A small network was trained on invented records. Each row is its activation on one of them, seen along a few directions.
Each row is followed by the record's values for the fields ZEDO, TIVOP, SIM, POGEN, TAK, FOTUG.
Other fields move the rows too, some of them a lot.
[-17   5 -16   8 -18  15  -3 -27 -34 -32   5 -36  31   1  -4   2  16  -2
  26] => ZEDO: seze / TIVOP: sot / SIM: zub / POGEN: gid / TAK: tibev / FOTUG: nupi
[ -3 -11  11 -12   3  -1  21  33  16  17 -17  13 -17 -18  -2   7  -1 -20
  -2] => ZEDO: ket / TIVOP: sot / SIM: fitem / POGEN: nov / TAK: tibev / FOTUG: sazap
[ 10  13  -4 -20  -7 -21 -10  15  20  11  16   7 -24  -1   8  -6   1   8
   3] => ZEDO: lati / TIVOP: zusu / SIM: fitem / POGEN: gid / TAK: tibev / FOTUG: nupi
[ 20  -5 -12 -18  21 -20  11  32  10   1 -18  11 -35  12  -7   2  -8 -12
 -24] => ZEDO: seze / TIVOP: zusu / SIM: fitem / POGEN: nov / TAK: tibev / FOTUG: sazap
[-11  -4 -13  18   6   6 -14 -13 -10   4  -2   6  -7  -4   1  -6  18 -10
  -1] => ZEDO: kepe / TIVOP: sot / SIM: zub / POGEN: gid / TAK: tof / FOTUG: vevi
[  8  19  -4 -14  10   7  13  21   3   4 -15  -8 -11 -13  -6   4  -8   1
 -13] => ZEDO: seze / TIVOP: zusu / SIM: fitem / POGEN: nov / TAK: tibev / FOTUG: sazap
[  6 -12   3 -19   1  12   2 -19   9   8  -3  12  -4 -16  -1   4  -5  -7
  -7] => ZEDO: ket / TIVOP: sot / SIM: fitem / POGEN: gid / TAK: tof / FOTUG: vevi
[-15   3   8   6 -11  -2   6 -18   0 -14 -10 -36   9  -5  21 -18   1 -22
  18] => ZEDO: fimav / TIVOP: sot / SIM: zub / POGEN: nov / TAK: tibev / FOTUG: sazap
[  8  -1   8  -3  18 -10  10  39  20   4  14  27 -18  -4   3  21 -15 -12
  -3] => ZEDO: tekop / TIVOP: zusu / SIM: fitem / POGEN: gid / TAK: gur / FOTUG: sazap
[  3   0  -3   3  -6  10   6  15  -6  -2  -1 -20 -22 -16  21  11   2  26
   3] => ZEDO: fimav / TIVOP: zusu / SIM: fitem / POGEN: gid / TAK: tibev / FOTUG: nupi
[ 11  -2   4  -8  -6  12  -9  -9 -14 -19 -19  -4  18  -2 -14 -11  -3   4
   3] => ZEDO: ket / TIVOP: zusu / SIM: fitem / POGEN: nov / TAK: tibev / FOTUG: sazap
[  1  27   4  14 -12   4  -9 -24   4   6  18 -15  39  -7  -1  23  -2   3
  17] => ZEDO: lati / TIVOP: sot / SIM: zub / POGEN: gid / TAK: gur / FOTUG: sazap
[  5 -25 -28 -15  17   0  21  49  18  12  -6  24 -27  -1  -1   5 -11 -17
 -22] => ZEDO: seze / TIVOP: sot / SIM: fitem / POGEN: gid / TAK: tibev / FOTUG: nupi
[-21 -17  22  -6  -4 -10  -4  13  -2  -2   5  -5  14  -1  -5 -21  -3  -8
   3] => ZEDO: repu / TIVOP: sot / SIM: fitem / POGEN: nov / TAK: tibev / FOTUG: sazap
[ 15  11  -9   6  -5   7 -33 -35 -13 -18  12 -13  -7  -1  -7  -7  17  11
  -2] => ZEDO: lati / TIVOP: zusu / SIM: fitem / POGEN: gid / TAK: tof / FOTUG: vevi
[ 17 -19   0   0  14  -1   6  -4  -2  -1   5  12 -15  -5 -15   7  11 -14
 -16] => ZEDO: seze / TIVOP: sot / SIM: fitem / POGEN: gid / TAK: tof / FOTUG: vevi
[ 13  -5   6 -10 -17   7 -10  -3 -10 -20  -5   2  24 -14  -2   7   7   4
   2] => ZEDO: ket / TIVOP: zusu / SIM: fitem / POGEN: gid / TAK: tibev / FOTUG: nupi
[ -6   1   1  18  -2   3  29   6  -4 -17   5   2  -8  -8   1  -5   7   7
  19] => ZEDO: fimav / TIVOP: sot / SIM: zub / POGEN: gid / TAK: tibev / FOTUG: nupi
[ 20 -33 -17 -11  10   7  -6  34  28  -6  -3  -7  -3  -1   6  -8  -7  -5
  -8] => ZEDO: fimav / TIVOP: sot / SIM: fitem / POGEN: gid / TAK: tibev / FOTUG: nupi
[ -2  11   9  13  -2   4 -34 -43 -50 -20   2 -21  28  -9   5 -15  16   3
  13] => ZEDO: kepe / TIVOP: zusu / SIM: fitem / POGEN: gid / TAK: tof / FOTUG: vevi
[  4  -2  -3  24 -12  -5  11 -32 -12 -26   4  -2  28 -24  -7   5  -5  -5
  16] => ZEDO: fimav / TIVOP: sot / SIM: fitem / POGEN: gid / TAK: gur / FOTUG: sazap
[-22  16  -5  -5 -17  -8 -24 -18 -14 -10 -19 -18  13  -6 -11   4 -10   5
   7] => ZEDO: repu / TIVOP: zusu / SIM: fitem / POGEN: nov / TAK: tibev / FOTUG: sazap
[ 15  -5 -10  -1  -9   5  -6  -3  25   5   3   3 -27  25  -7 -11   4  -7
   3] => ZEDO: lati / TIVOP: sot / SIM: zub / POGEN: nov / TAK: tibev / FOTUG: sazap
[ -6   7   1  -3   6  -6 -30 -32 -25  -8 -13 -10  14  -9   5  -2   8   6
   6] => ZEDO: kepe / TIVOP: zusu / SIM: fitem / POGEN: gid / TAK: tof / FOTUG: vevi
[  2   5  15 -21  11   4   5   9   7   6  -6  -6   6  20   7  -1  -8 -13
  -7] => ZEDO: ket / TIVOP: zusu / SIM: zub / POGEN: nov / TAK: tibev / FOTUG: sazap
[-20  13  18   9  -8   5  -5   3   2  -8  -2   2  17   9   0 -15  -5  12
   3] => ZEDO: repu / TIVOP: zusu / SIM: zub / POGEN: nov / TAK: tibev / FOTUG: sazap
[ -3   7  -6  11  16  -3  -6   0 -21 -17  17 -13  14  20   3  11   2   1
   5] => ZEDO: seze / TIVOP: zusu / SIM: zub / POGEN: gid / TAK: gur / FOTUG: sazap
[ 11 -17  -4   7  -1  -6  19  17   3  15  10  10   6 -14   7 -18  11  16
 -23] => ZEDO: fimav / TIVOP: sot / SIM: fitem / POGEN: gid / TAK: tibev / FOTUG: nupi
[ 11 -25 -24   8  15  -8   4  34  12  22  -1  28 -20   3   5   6 -17 -14
 -13] => ZEDO: kepe / TIVOP: sot / SIM: fitem / POGEN: gid / TAK: gur / FOTUG: sazap
[  3  -4   0   1 -10  -1   7 -14 -16   5  14   3   4  -4  -2  12 -13 -14
  16] => ZEDO: ket / TIVOP: sot / SIM: fitem / POGEN: gid / TAK: gur / FOTUG: sazap
[  2  18   2  12  -1  20  -7   4   9   5 -22   6  13  -4  -4  -7   3   4
   9] => ZEDO: lati / TIVOP: zusu / SIM: zub / POGEN: nov / TAK: tibev / FOTUG: sazap
[  8   2  -1   4  13  -5  10  37  30  12 -12  -6 -25   6  -6   8   3 -20
  10] => ZEDO: lati / TIVOP: sot / SIM: zub / POGEN: nov / TAK: tibev / FOTUG: sazap
[-34   3 -25   8 -14   8   1  -3   4   1   8  16  -2  -9   8  15 -12  -5
  -3] => ZEDO: repu / TIVOP: sot / SIM: zub / POGEN: gid / TAK: gur / FOTUG: sazap
[ 13 -25 -11   7  -2  -9   0  16   2  19   4  20 -13   0  -2  18  -5  -4
  -3] => ZEDO: kepe / TIVOP: sot / SIM: fitem / POGEN: gid / TAK: gur / FOTUG: sazap
[  4   0  -3  13  -5  -8 -18   6  -4  -9   8 -13  -6   4  -6   0  15  14
  24] => ZEDO: lati / TIVOP: zusu / SIM: fitem / POGEN: gid / TAK: tibev / FOTUG: nupi
[-31   8   3  22  11  -1  -2 -16  -6 -12  -5  11  10  -3  -4  -1  14   7
   1] => ZEDO: repu / TIVOP: sot / SIM: zub / POGEN: gid / TAK: tof / FOTUG: vevi
[-31   7   5 -11 -16  13  15 -12   4   5  -2  -3  -1   4  -8   6  -2  19
  -1] => ZEDO: repu / TIVOP: sot / SIM: zub / POGEN: nov / TAK: tibev / FOTUG: sazap
[-11   6 -10  12   1  18 -16 -16  -9  14   0   4  -4   0   9  -1   9 -11
   2] => ZEDO: kepe / TIVOP: sot / SIM: zub / POGEN: gid / TAK: tof / FOTUG: vevi
[  0   8 -19  10  -2   0 -13  11 -11  12   1  18 -18   2  15  13 -14   2
  -3] => ZEDO: kepe / TIVOP: zusu / SIM: fitem / POGEN: gid / TAK: gur / FOTUG: sazap
[ -5   7  -4  -6   5   1 -21 -32 -19 -23  -5  -9  16 -10  -1 -12  10 -17
  11] => ZEDO: ket / TIVOP: zusu / SIM: fitem / POGEN: gid / TAK: tof / FOTUG: vevi
[-14  14  -5 -13  10  -5  -8 -37  -3   5   3 -22  23   6   1   5  10   0
  -6] => ZEDO: seze / TIVOP: sot / SIM: zub / POGEN: gid / TAK: tof / FOTUG: vevi
[ -5   8  -8  15  -1  10 -13   7 -11  -1   2  12  -4   7  27   8 -15  -5
   8] => ZEDO: kepe / TIVOP: zusu / SIM: zub / POGEN: gid / TAK: gur / FOTUG: sazap
[  5  -8   5   1   0 -16 -13  -2 -18   1   1   6   6   1   0  17  -4  20
   7] => ZEDO: kepe / TIVOP: zusu / SIM: fitem / POGEN: gid / TAK: gur / FOTUG: sazap
[  2  -7 -14 -12   8  15  -6 -17 -16  -1  11  -1  -8   4 -15  -4  -3 -11
  -3] => ZEDO: seze / TIVOP: sot / SIM: fitem / POGEN: gid / TAK: tof / FOTUG: vevi
[ -7  -3  10   6  13   3  -9 -20   0   1  -7   3  19   6  11  -5  15  -1
  -1] => ZEDO: kepe / TIVOP: sot / SIM: zub / POGEN: gid / TAK: tof / FOTUG: vevi
[  3 -10  -7   7  -5 -16  -6  -1   3  17  -1   0   8   0  10  25   1 -13
   0] => ZEDO: kepe / TIVOP: sot / SIM: zub / POGEN: gid / TAK: gur / FOTUG: sazap
[ -8  -8  25 -11 -20  -6 -23 -13  -8 -14   6  -5   2   4 -11  -5   7  16
   2] => ZEDO: repu / TIVOP: zusu / SIM: fitem / POGEN: nov / TAK: tibev / FOTUG: sazap
[ -7   9 -13  -2  14   7 -12  20  11  -6  -6  -8   4   7   7   4   0  13
  19] => ZEDO: lati / TIVOP: zusu / SIM: zub / POGEN: gid / TAK: tibev / FOTUG: nupi
[  2 -19 -12   6   5   5   4  28   6   2  -4  13  -9  11  14   1   6 -15
  -2] => ZEDO: kepe / TIVOP: sot / SIM: zub / POGEN: gid / TAK: tibev / FOTUG: nupi
[ -2  -8  -7  -4  11  16   3 -10  -3   2   6  24 -18  -7  -9 -14  -3  -4
   2] => ZEDO: tekop / TIVOP: sot / SIM: fitem / POGEN: gid / TAK: tof / FOTUG: vevi
[ -6  -5  12  11   1  13 -13 -31 -11   0  -2   0  21   2  -3   9  28  18
   1] => ZEDO: kepe / TIVOP: sot / SIM: zub / POGEN: gid / TAK: tof / FOTUG: vevi
[  9   5 -16 -14   0   2  -4  30   1   1  -1  21  -5  -3  -6   3   4   6
  -9] => ZEDO: seze / TIVOP: zusu / SIM: fitem / POGEN: gid / TAK: tibev / FOTUG: nupi
[  2 -10  -6 -11  -3  -3  12  21   6  11  -2  19  12 -14  -1  -8  -2  -6
  -2] => ZEDO: ket / TIVOP: sot / SIM: fitem / POGEN: gid / TAK: tibev / FOTUG: nupi
[ 10  -8   2 -14  -2  15   7  21  10  11   5 -14 -29   4  -9  -1  -8 -15
  16] => ZEDO: lati / TIVOP: sot / SIM: fitem / POGEN: nov / TAK: tibev / FOTUG: sazap
[ -8   8   1  -2 -10  -7  -8 -15  19  12 -10   3   6  22  -4  -5 -18  -5
   4] => ZEDO: repu / TIVOP: sot / SIM: zub / POGEN: nov / TAK: tibev / FOTUG: sazap
[ -2   8 -22  11 -11  -6  -4 -25  -2   0  -3   2  12 -17 -12   3  -3  14
  28] => ZEDO: lati / TIVOP: sot / SIM: fitem / POGEN: gid / TAK: gur / FOTUG: sazap
[-20  17   3   0  -1  10   0 -39  -9  -3  -1   2  26 -12   7 -12  18   1
   4] => ZEDO: ket / TIVOP: sot / SIM: zub / POGEN: gid / TAK: tof / FOTUG: vevi
[  3   8  25  18  -5 -17  -3 -11  -9 -16  -4   1  -8   4 -10  -3 -13   5
   6] => ZEDO: repu / TIVOP: zusu / SIM: fitem / POGEN: nov / TAK: tibev / FOTUG: sazap
[ 11 -28 -23 -20  18   1  22  32  21  15 -16   5 -38   8 -13   3 -16   1
 -22] => ZEDO: seze / TIVOP: sot / SIM: fitem / POGEN: nov / TAK: tibev / FOTUG: sazap
[ 15  -2  -6  -4 -14 -19   4  -4 -12  -4   5  -1  10  -4  18 -11  -2  13
 -20] => ZEDO: fimav / TIVOP: zusu / SIM: fitem / POGEN: gid / TAK: tibev / FOTUG: nupi
[ -2  -1 -10   5  -9  22   1  -7 -22  12  -9 -17 -15  15   3  -4  -3  -8
  17] => ZEDO: kepe / TIVOP: sot / SIM: zub / POGEN: nov / TAK: tibev / FOTUG: sazap
[ 13   4  32   9   6   0  -4   3  22 -20  -9   2  16   3   9  -4   1  -6
  10] => ZEDO: fimav / TIVOP: zusu / SIM: zub / POGEN: nov / TAK: tibev / FOTUG: sazap

Here are new rows. What are their fields?
[ -9  15  10  -9   6 -11  -6 -54 -19 -30  -1 -35  33 -19  13 -13 -11  -1
   4] => ZEDO: fimav / TIVOP: zusu / SIM: fitem / POGEN: gid / TAK: tof / FOTUG: vevi
[ -7   5  -1 -12  -2 -17  -2  21   2  14  -4  10 -23  -5  25  -4 -11   0
  13] => ZEDO: kepe / TIVOP: zusu / SIM: fitem / POGEN: gid / TAK: tibev / FOTUG: nupi
[ 11  -2  -7  -5   6 -15  -6   9  14  20  18  -7  -3   4  -1   4 -22 -19
  10] => ZEDO: lati / TIVOP: sot / SIM: fitem / POGEN: gid / TAK: gur / FOTUG: sazap
[ -6  23  15   0  10   9  -7  -7 -12 -14  14   9   1 -18  -2 -12   3   3
   0] => ZEDO: tekop / TIVOP: zusu / SIM: fitem / POGEN: gid / TAK: tof / FOTUG: vevi
[  1   9   4 -17 -20   2  -5 -22 -14 -31   6 -10   7  14  16   9   9  -8
  10] => ZEDO: ket / TIVOP: zusu / SIM: zub / POGEN: gid / TAK: tibev / FOTUG: nupi
[ 17 -10  13   8   8  -6   1  40  -1  26 -10  11 -20   5  -6  10   4 -12
 -13] => ZEDO: kepe / TIVOP: zusu / SIM: fitem / POGEN: nov / TAK: tibev / FOTUG: sazap
[ -3   7  -9   2 -13  -2   5 -32 -14 -48  -9 -11  28 -18   1 -11  -5  13
  13] => ZEDO: fimav / TIVOP: zusu / SIM: fitem / POGEN: gid / TAK: tibev / FOTUG: nupi
[  6   1   6 -10 -11  15  18 -12  13  11 -15   8   4   5  -2   7   1   0
  -6] => ZEDO: ket / TIVOP: sot / SIM: zub / POGEN: nov / TAK: tibev / FOTUG: sazap
[-20  22   9   1   5  10 -15 -51 -26 -28  -6  -7  43  -2   3  -9  17   5
  16] => ZEDO: ket / TIVOP: zusu / SIM: zub / POGEN: gid / TAK: tof / FOTUG: vevi
[ 17 -10   0  -8   6 -16   4  28  11  14 -27  19 -28   4   8  -4  -9 -14
 -17] => ZEDO: kepe / TIVOP: zusu / SIM: fitem / POGEN: nov / TAK: tibev / FOTUG: sazap
[-16  18   3  -5 -19   7 -17 -51 -13 -10  12 -23  14 -24 -14  -5  18   7
  35] => ZEDO: lati / TIVOP: sot / SIM: fitem / POGEN: gid / TAK: tof / FOTUG: vevi
[-18  16   7  -2   4  15  -8 -47 -16 -10   3  -8  32   1   4  -9  10   1
  12] => ZEDO: ket / TIVOP: sot / SIM: zub / POGEN: gid / TAK: tof / FOTUG: vevi
[ 11 -15   2  -7  -4  10   6   4   1  12  10  14   8  -8  -1  16 -20  -4
   0] => ZEDO: ket / TIVOP: sot / SIM: fitem / POGEN: gid / TAK: gur / FOTUG: sazap
[  1   2 -16  -7 -16   1 -17  -4   0   5   7 -16  24  -9  -7  -9   1   3
  20] => ZEDO: lati / TIVOP: sot / SIM: fitem / POGEN: gid / TAK: tibev / FOTUG: nupi
[ -4   3 -11 -17   4   7 -15 -14  11  13   4  -2  -9  -9  -1 -12  -7  -6
  13] => ZEDO: lati / TIVOP: sot / SIM: fitem / POGEN: gid / TAK: tof / FOTUG: vevi
[-20   7  -1  -6 -24 -13 -18 -29  -1 -15  -9 -10   7 -12   0 -20  -2  23
  -3] => ZEDO: repu / TIVOP: zusu / SIM: fitem / POGEN: nov / TAK: tibev / FOTUG: sazap
[  1 -12  -8  -3  -2   0  -6  16 -14  -9  -7   9 -10   1   4  -2   2  18
   6] => ZEDO: kepe / TIVOP: zusu / SIM: fitem / POGEN: gid / TAK: tibev / FOTUG: nupi
[ -2   1   1 -17  -4   6   9  -1  -7   0  13  -6  13  19  -8  14  10  10
   9] => ZEDO: seze / TIVOP: sot / SIM: zub / POGEN: gid / TAK: tibev / FOTUG: nupi
[ 18 -10   7 -20  -9  13  -2  13  -1  -7   2  10   3  -3   5  11  -9  -1
  -7] => ZEDO: ket / TIVOP: zusu / SIM: fitem / POGEN: gid / TAK: tibev / FOTUG: nupi
[-13  24 -13  -3  19   6  -1 -36   4 -11  -5 -13  20  -4  -9   1   9   6
   5] => ZEDO: seze / TIVOP: sot / SIM: zub / POGEN: gid / TAK: tof / FOTUG: vevi
[ -6  18  24  -3   2  19 -13 -36 -14  -8   6  -7  33  -4  10   7  12  -2
   0] => ZEDO: ket / TIVOP: zusu / SIM: zub / POGEN: gid / TAK: tof / FOTUG: vevi
